Questions about the matrix below. Indices start at 1.
1) The entry at row 1, column 2?
2) The entry at row 2, column 3?
3) The entry in row 3 and column 1?
4) The entry directly below the largest entry?
5) The entry directly below 35?
6) The entry just right of 39?
7) The entry at row 1, column 3?
8) The entry at row 1, column 1?
[[ 35  -4 -21  12  57  58  10 -34 -27  11  24 -13 -59 -59 -10]
 [  0  48  46   5 -18  10  52  51   2 -44 -39   1  19 -13 -57]
 [ 51  52   3 -43 -40   1  18 -12 -56 -54  -5  39  33  -7 -21]]
1) -4
2) 46
3) 51
4) 10
5) 0
6) 33
7) -21
8) 35

Questions about the array below. Counting starts at 1.
1) Report the entry at row 1, column 3.
2) Report the entry just right of 0.065.
3) Report the entry in row 3 and column 1.
4) Report the entry at row 3, column 3.
5) Report the top-right entry.
6) Report the entry in row 2 and column 1.
7) Report the entry in the bottom-right corner.
8) Report the entry in the bottom-left corner.
-0.035	0.021	-0.146	-0.104	0.074	-0.010	-0.215
-0.039	-0.129	0.065	0.020	-0.144	-0.059	0.130
-0.050	-0.053	-0.023	-0.034	-0.072	-0.056	-0.003
-0.058	-0.062	-0.050	-0.052	-0.068	-0.061	-0.048
0.052	-0.134	0.045	0.053	-0.009	0.046	-0.019
-0.045	-0.148	0.040	0.011	-0.153	-0.068	0.072
-0.066	0.051	-0.174	-0.135	0.064	-0.038	-0.223
-0.087	-0.101	-0.021	-0.042	-0.153	-0.105	0.019
-0.039	-0.039	-0.035	-0.038	-0.039	-0.038	-0.030
0.147	-0.216	0.122	0.144	0.033	0.135	-0.013
1) -0.146
2) 0.020
3) -0.050
4) -0.023
5) -0.215
6) -0.039
7) -0.013
8) 0.147

m =
[[95 36 42 94 60 75 69 50 52 51 95 87]
 [40 76 69 34 48 46 53 62 70 52 41 34]
 [71 52 54 60 59 67 69 49 64 64 70 72]
 [ 9 85 73 36 67 45 51 73 67 59 24 26]
 [65 67 67 37 44 52 55 57 66 58 50 45]
 [71 52 55 59 58 67 68 49 63 64 69 71]
 [70 49 51 67 63 72 73 47 64 63 75 77]
 [69 64 65 40 46 54 57 55 65 60 53 51]]
Indices start at 1.
Which number is the entry at row 1, column 3? 42
Which number is the minimum? 9
The entry in the top-right corner -> 87
Which number is the entry in the bottom-left corner? 69
Which number is the top-left entry? 95
Which number is the entry at row 2, column 3? 69
Which number is the entry in the bottom-right corner? 51
Which number is the entry in row 2 and column 2? 76
Which number is the entry at row 1, column 2? 36
The entry at row 3, column 2 -> 52
The entry directly below 9: 65
The entry just right of the smallest entry: 85
Which number is the entry in row 2 and column 1? 40
The entry in row 3 and column 3: 54
The entry just left of 48: 34

5861	5375	5247	4689	4763	7764
5187	4857	4851	5358	7836	5068
5281	6667	3749	5221	4763	4341
3299	3186	5070	5321	4763	5243
4760	3281	6695	6033	1735	4906
5625	6297	6343	5352	6207	6123
5281	6234	6671	5390	6908	4929
3038	2661	5247	5255	4022	5085
5877	6624	3708	5307	6072	4755
5281	5540	7017	5762	5762	5059
4899	4966	6711	5050	2532	5059
Rows and columns are numbered from 1.
Find the entry just right of 5321.
4763
Find the entry in row 1 and column 1.
5861
Find the entry at row 1, column 2.
5375
Find the minimum.
1735
Find the entry directly below 5358.
5221
Find the entry just right of 5375.
5247
The entry in the bottom-right corner: 5059
The entry in row 3 and column 1 is 5281
Find the entry in row 2 and column 2.
4857
The entry at row 2, column 1: 5187
Find the entry just right of 5358.
7836
The entry directly below the smallest entry: 6207
The entry just left of the smallest entry is 6033
The entry directly above 4022 -> 6908
The entry just right of the largest entry -> 5068
The entry directly below 6123 is 4929
The entry just right of the smallest entry is 4906
Find the bottom entry of the column that holds the largest entry.
2532
Find the top entry of the column that holds the smallest entry.
4763
The entry directly below 5221: 5321
The entry in the top-right corner: 7764
The entry just left of 3281 is 4760
Find the entry directly below the largest entry.
4763
Find the entry at row 3, column 2.
6667
Find the entry in the bottom-left corner.
4899
The entry directly below 4906: 6123
Find the entry directly above 5255.
5390

W =
array([[1, 2, 5, 5, 7, 5, 4, 3, 3, 3, 2, 2, 3, 4, 4, 5],
       [2, 4, 4, 5, 6, 4, 5, 4, 4, 3, 3, 3, 2, 4, 5, 6]])
Counting starts at 1.
The bottom entry of the column that holds the largest entry -> 6
The entry in row 1 and column 2 is 2
The entry at row 1, column 3: 5
The entry in row 1 and column 1: 1
The entry in row 2 and column 3 is 4
The entry in row 2 and column 1 -> 2
Which number is the bottom-right entry?
A: 6
The top-right entry: 5
Which number is the entry just right of the largest entry?
A: 5
The top entry of the column that holds the largest entry -> 7
